Each row below holds a small network's activations on one input, seen along a few directions.
In each table, some parts of the input vary, and every possible input appears once, in random order.
A made-up example of a description, with smaller parts first: one of 2 separate values, together with either a single point or one of 9 places around a ring or (one of 4 places along a line, together with one of 5 places around a ring).
Shared parts are said once, and a part with two or three values counts as separate values.

Other details of the inputs vary at random and push rows far along two fixed directions, the same in every table; ignore that.
To show where, the next rows are all for the same input, with only those details redrawn:
[ 26   2 -31 -86   3 -91   2  67  -5 -56  24  23  53 -55]
[  7 -21  20  75  17  -4 -34 -41   8  56  -7 -12  15  34]
[ -2 -42  23  29  35 -56   0   6 -25  51  24  24   4   4]
[ 39  33 -38 -26 -23 -20 -44   5  41 -53 -22 -26  71 -15]
[ 34  22 -34 -34 -15 -35 -32  16  28 -47 -10 -14  63 -22]
[ -6 -51  24   9  42 -78  15  26 -40  49  37  39  -1  -8]
[ 29  10 -33 -71  -4 -73 -10  51   6 -55  11  11  58 -45]
[  19  -13  -28 -108   16 -121   22   93  -28  -53   41   46   44  -70]

A family of inputs:
R1: [  -7  -61   29  -10   45 -105   29   46  -54   56   47   55  -21  -23]
R2: [ -9 -20   4  22  17  19  62  13 -21  45  38  18 -33  -6]
R3: [ -2  15 -13 -98 -27 -42  24  32 -10 -53  11   5  39 -64]
R4: [ 16 -21   5  98  -5  48 -22 -47  22  30 -41 -35 -27  65]
R5: [-16   7 -24 109  13  72 -36 -76  43  11 -52 -51 -30  98]
R6: [ 26 -32  23  13  23  -2  28  20 -50  52  48  18 -36  -4]
R7: [-35 -38  29 -18   6 -14  58  25 -56  43  45  60 -52 -56]
R8: [ 65  76 -33  -4 -39  80 -54 -23  52 -51 -39 -57  40  22]
R9: [ 33  21 -34 -42 -13 -43 -29  24  25 -50  -7  -9  63 -27]
R10: [ 35  81 -17   5 -64 113 -89 -63  64 -57 -74 -57  36   9]
R11: [-53 -17  25 -10  37 -24  -3 -16 -42  40  -2  12 -28  12]
R12: [  1  39 -58 -50   8 -44 -29  14  33 -63  -8 -12  42 -10]
R13: [ -24   26   -2 -102  -10  -40   27   40   -1  -61    0   11   41  -53]
R14: [ 10 -48  29  13  34 -83   7  24 -50  56  43  38  -5 -11]
R15: [ 55  72 -29  18 -39  27 -93 -43  71 -50 -61 -58  78  29]
R16: [  2 -11  50  17   2  20 -19 -17 -44  46   7  27 -45  -5]
R17: [-38  -7  37  47  -9  33   0 -53  -2  62 -28 -13   2  17]
R18: [ 46  19 -36 -81 -16 -10  21  61  -5 -49  22   3   7 -50]
R19: [-10 -71   6   8  35 -52  58  41 -42  21  34  44 -46  12]
R20: [-28 -42 -10  13  49 -71  16  10 -32  43  40  25 -19  -4]
R21: [ -2 -30  14  40  24 -11   9   6  -9  16 -18  11 -40  50]
R22: [ 26   6 -39 -67  -8 -69  -1  44  14 -49  15  14  52 -41]
R23: [ 23 -29   9  74   2  17 -10 -22  -8  24 -13 -15 -23  48]
R24: [ 19  34 -52 -23 -25   9  13  13  52 -93 -26 -22  26  15]
R25: [-30  -8  15  45  26 -29  12 -14  13  46  -3  19   9  29]
R26: [  2 -11  54  44  -8  21 -41 -52 -28  63 -22 -20   0  18]
R27: [-12  27 -36 -76 -17 -15 -20   5  -3 -49 -15 -21  27 -41]
R28: [ 39  18 -51 -23 -27   8 -12  21  35 -84 -30 -27  33   3]
R29: [  3  41  -3 -65 -27   2 -35  -5  18 -45 -42 -15  47  -9]
R30: [ -9 -34  30   2  -3  14  12  -6 -42  44  26  34 -47 -28]
R31: [ 19  48 -40 -26 -21 -19 -18  -4  60 -61 -16 -20  64  -2]
R32: [ 30  45 -30 -32 -11 -23 -50   6  45 -58 -31 -19  69   2]
R33: [-27 -55  58 -43  28 -75  29  36 -80  60  26  48 -33 -35]
R34: [-55  40 -27  -5 -76  71 -57  48  59 -84 -16 -72 -13  16]
R35: [ 34  46 -29 -34 -19 -27 -51   8  47 -53 -37 -20  57  -2]
R36: [-10  -9  59   7  12 -12 -28 -22 -41  50 -16   6  -5  18]
R37: [-98 -20  36  32  -8  30 -18  55  -3   0  21 -17 -75  46]
R38: [ 42  52 -34 -49 -14  37 -16  21  29 -62 -13 -22  31  -2]
R39: [  7  35 -48 -19 -20  15  20  17  58 -96 -27 -24  30   9]
R40: [ -1 -25  19  -1  38  -1  39  22 -31  41  37  32 -40  18]
R41: [ 28   4   9  83  -1  89 -22 -55  16  49 -10 -41 -11  46]
R42: [ 19  23 -71 -86   0 -11  30  55  -6 -63  38  -2  -2 -50]
R43: [-12 -53   0  34  21 -28  65  16 -20  14  31  22 -39  16]
R44: [ 12  27 -11 -65 -37   0 -26  -2  12 -41 -29 -19  48 -30]
R45: [ -1  -8   8  73   6  71  37 -36  14  45  24 -25 -22  18]
R46: [-12  28 -38 -96  -8 -12  -1  35 -19 -64  13  23 -19 -61]
R47: [-29   3  37  73 -17  65 -16 -81  23  50 -33 -45  13  25]
R48: [-30 -38  11  20  30 -65  42  18 -18  52  31  39   1  -9]
R49: [ 53  54 -40  20 -40  52 -59 -25  62 -78 -68 -57  38  48]
R50: [ -2 -31  38  -1  -5   6   4   1 -47  46  18  31 -54 -37]
R51: [ 14 -24   8  31  15  32  26  -6 -16  48  29   4 -31  16]
R52: [ -8 -34   7  41  27  -6  19   0  -4  12  -9  15 -32  56]
R53: [  5  27 -22 -58 -45  30  19  13  14 -60  13  -1  11 -77]
R54: [-53 -13  45  -3  18 -17  23  -8 -28  48 -10  25  -8   7]
R55: [  9   1   8 111   4  72 -42 -67  40  15 -60 -44  -9  98]
R56: [  6  -3  34  67 -21  85 -43 -67  -2  48 -21 -20 -26  11]
R57: [-16  12  -3 117  -6  79 -10 -68  56  18 -61 -38 -11  92]
R58: [  6  14  10  76   6  80  11 -54  25  41   1 -28 -22  54]
R59: [  1  29  10 103  -1 116  -3 -76  52  36 -17 -53  -9  61]
R60: [-35 -59  21   2  47 -91  69  38 -35  46  67  51  -8 -32]
R61: [  2  27 -49 -73 -30  15 -11  14  -5 -59   9  -1 -11 -68]
R62: [ 46  54 -34 -51 -22  33 -17  23  32 -56 -19 -23  20  -6]
R63: [ 22  40 -29 -46 -59  46  -4  -9  25 -60   0 -14  15 -59]
R64: [-11  20  50  73  -7  73 -72 -91  19  49 -69 -48  17  66]
R65: [ 34  22 -49 -79 -19  -7  56  54   5 -63  45   3  15 -56]
R66: [   2   24    7 -106  -11  -51  -14   44  -20  -45  -21   14   28  -42]
R67: [-40 -25  42   2  17   8  44   3 -37  34  37  43 -50 -30]
R68: [-14 -13  37  11   3  30  -6 -21 -25  39   3  28 -43   1]
R69: [-34 -65   1  -4  37 -69  94  63 -48  17  42  60 -45  -9]
R70: [-10 -14  44   5   3  17 -10  -9 -36  43   0  30 -53  -9]
R71: [-10 -31  15  59  19 -29  18 -26   2  55  27   7   2  14]
R72: [-23 -13  35  14   2  25  21 -21 -25  34  22  28 -46 -11]
R73: [-37  -7  35  21   2  33  20 -19 -20  43   3  32 -44  -7]
R74: [ 41  28 -13 -66 -50  13 -27  19 -14 -48   3   3   9 -67]
R75: [-15 -28  -2  84   6  32  36 -27  21  13  -4 -18 -21  38]
R76: [-35 -27  25  31  41 -50  35   2  -1  40  29  27   2  10]
R77: [-19 -12  -9   9  47   9  30   7 -29  34  35  13 -54  20]
R78: [ 27  43 -37 -34 -16 -22 -41   2  53 -57 -28 -15  65   4]
R79: [-15   1  11  30  22  32  44   0  -5  41  16  13 -30  24]
R80: [-26 -46  54 -21  27 -49  14  15 -68  55  18  32 -15 -19]
R81: [-30 -62 -22   3  49 -58  56  40 -48  10  39  34 -62   6]
R82: [ -21   24   40   79  -17   77  -42 -102   34   46  -54  -49   13   61]
Q: The inputs of R36 and R26 match in every part but one. If R49 is changed in the same way as R36 into R26, which row does it become?
A: R23
Q: The inputs of R64 and R80 match in every part but one. If R12 is changed in the same way as R64 into R80, which row does it become?
A: R20
Q: What do these inputs look like to the network?
A: one of 2 separate values, together with either a single point or (one of 5 places around a ring, together with one of 8 places along a line)
Q: Change only the choice among 2 separate values in R18. List by row number the other rows that result.
A: R62
Q: Change only the place on the ring of 5 in R17. List by row number the other rows that result.
A: R2, R7, R48, R69
Q: Change only the place on the line of 8 in R76. List by row number the other rows that result.
A: R12, R15, R25, R31, R32, R35, R78

A family of inputs:
R83: [ 55  21 -20 -13   1 -23 -20 -28  15 -10 -18 -12  67 -10]
R84: [-56  -5   8 -76   2 -29  39  60 -25 -52  12  30 -26 -27]
R85: [  7 -53  31  39  47 -52  36  -1 -30  67  24  33  -9  30]
R86: [-11  25  21 -42 -28   3 -25 -11  -2 -14 -32   1  21 -37]
R87: [ -3 -34  18  46  50 -42  36   9 -20  46  22  20 -15  44]
R88: [ 14  59   3 -48 -50  36 -64 -50  20 -28 -50 -34  59 -38]
R89: [ 33  18 -47 -67   8 -59  19  49  19 -60   4   2  42 -17]
R90: [-15  -7 -14 104  -4  81  17 -46  45   8  -5 -38 -32  58]
R91: [ 32   3  -6  31 -10  25  -5 -48   7  29  10 -17  21 -19]
R92: [-46  17  -7 -91 -10 -28  18  49 -15 -52   2  24 -12 -33]
R93: [ -2 -19 -33 -41  37 -66  62  67  -2 -56  23  30   1   5]
R94: [ 44  26 -41 -75 -17 -28  18  38  11 -53  39  13  42 -76]
R95: [ -3   5 -12 -27  -9  35  23  24 -18 -22  11   6 -38 -16]
R96: [ -2 -13  21  27   3  51   6 -13 -21  40  10  -4 -55   9]
R97: [ 15 -13  -1  48 -12  31  16 -27  15  29  15 -11  -2   9]
R98: [ -8  39  21   7 -48  63 -54 -55  32  -3 -54 -39  27  11]
R99: [  1  -7  -4 -72   3 -20  46  70 -47 -27  47  35 -41 -42]
R100: [ 31  17 -14  71   2  37 -30 -51  48  17 -37 -33  40  52]
R101: [-19 -43  16  50  31  -9  57  14 -29  53  55  21 -47  11]
R102: [ 24 -19  21  72  24 -11  -2 -45   4  57 -17   4  12  40]
R103: [  4  26 -47  37 -24  59   6 -22  54 -31  -8 -34  -3  23]
R104: [ 22  -2  -2 -69 -19  -1  23  42 -31 -25  25  25 -17 -46]
R105: [-30  29  15 -33 -21  13 -13   6   0 -23 -17 -11   2  -6]
R106: [ -3 -17  21  39   0 -18 -43 -19   7  26 -21 -13  16  33]
R107: [ -1 -24 -25 -58  17 -51  66  70 -24 -19  59  33 -15 -53]
R108: [  1  -8  -7  71  28  14   7 -33  21  28 -19 -15   1  62]
R109: [ 22  -6  40  64  -5  76 -31 -80 -23  78  -9 -16 -28  10]
R110: [  2  14  -6  43 -14  13 -66 -28  39  -2 -42 -36  37  35]
R111: [ 65  75 -34 -49 -58  76 -55 -24  41 -65 -27 -38  42 -42]
R112: [  0  77 -27 -59 -60  54 -57 -16  54 -75 -59 -55  47 -19]
R113: [-22 -19  16  57   3  74  22 -17  -8  16   3  -6 -72  41]
R114: [ 23 -29  27  36  49 -43   8 -22 -20  67  22  27   9  14]
R115: [ 13  33 -56   5 -29  46  11  -3  48 -53  -6 -35  16  -6]
R116: [ -5 -25  19  -1  12 -67 -20  13 -18  15  -6  19  14  -6]
R117: [ -20  -29   -2  -63   26 -101    9   75  -30  -18   25   31    2  -24]
R118: [-25 -53  14  51  64 -47  51   7 -26  58  27  38 -44  53]
R119: [ 33  20 -17  51 -30  51 -10 -47  40   3 -16 -30  21  -2]
R120: [-38 -11  22 -92   5 -52  26  60 -48 -10  24  49  -3 -60]
R121: [-20  63 -27 -67 -48  34 -28   5  34 -80 -46 -31  30 -22]
R122: [-54 -63  36  44  51 -61  14  19 -44  61  19  31 -45  38]
R123: [ 13 -13  32  31  -6  41   0 -26 -27  46   2  10 -41  -6]
R124: [  3 -12  17  22  -1  53   4  -9 -22  35  11   7 -37  -4]
R125: [-35 -23  -6   9  17 -36  -1  31   6 -31  -6   0 -11  34]
R126: [  8 -11   7 -61  16 -97 -19  45 -26 -10  26  32  29 -39]
R127: [-25   1  72  68   2  55 -50 -89 -10  94 -23 -10 -12  23]
R128: [ 43  55 -67 -24 -49  48 -13   3  65 -78 -13 -40  58 -33]
R129: [ 13  -8   8 -23   4 -60 -40  -5 -17   7  -8   4  41 -19]
R130: [-18 -10   5   4  12 -48 -18  27  -4  -7  -1  -2   6  23]
R131: [-56 -59  29  45  49 -58  10  16 -34  54  18  31 -51  49]
R132: [ -5  11 -19 -23 -13  40  15  18  -3 -29   6   3 -45  -4]
Q: What do these inputs look like to the network?
A: one of 5 places around a ring, together with one of 10 places along a line
Q: The inputs of R124 and R100 match in every part but the place on the ring of 5. If R123 is changed in the same way as R124 into R100, which row does it become?
A: R102
Q: The inputs of R93 and R84 match in every part but the place on the ring of 5. If R108 is changed in the same way as R93 into R84, which row does it become?
A: R121
Q: Start at R126 and move only the place on the ring of 5, one step at a time. The first step leads to R127. Which rows follow, in order?
A: R111, R94, R114
Q: Change only the place on the ring of 5 in R91. List by row number the other rows that result.
A: R83, R88, R109, R129
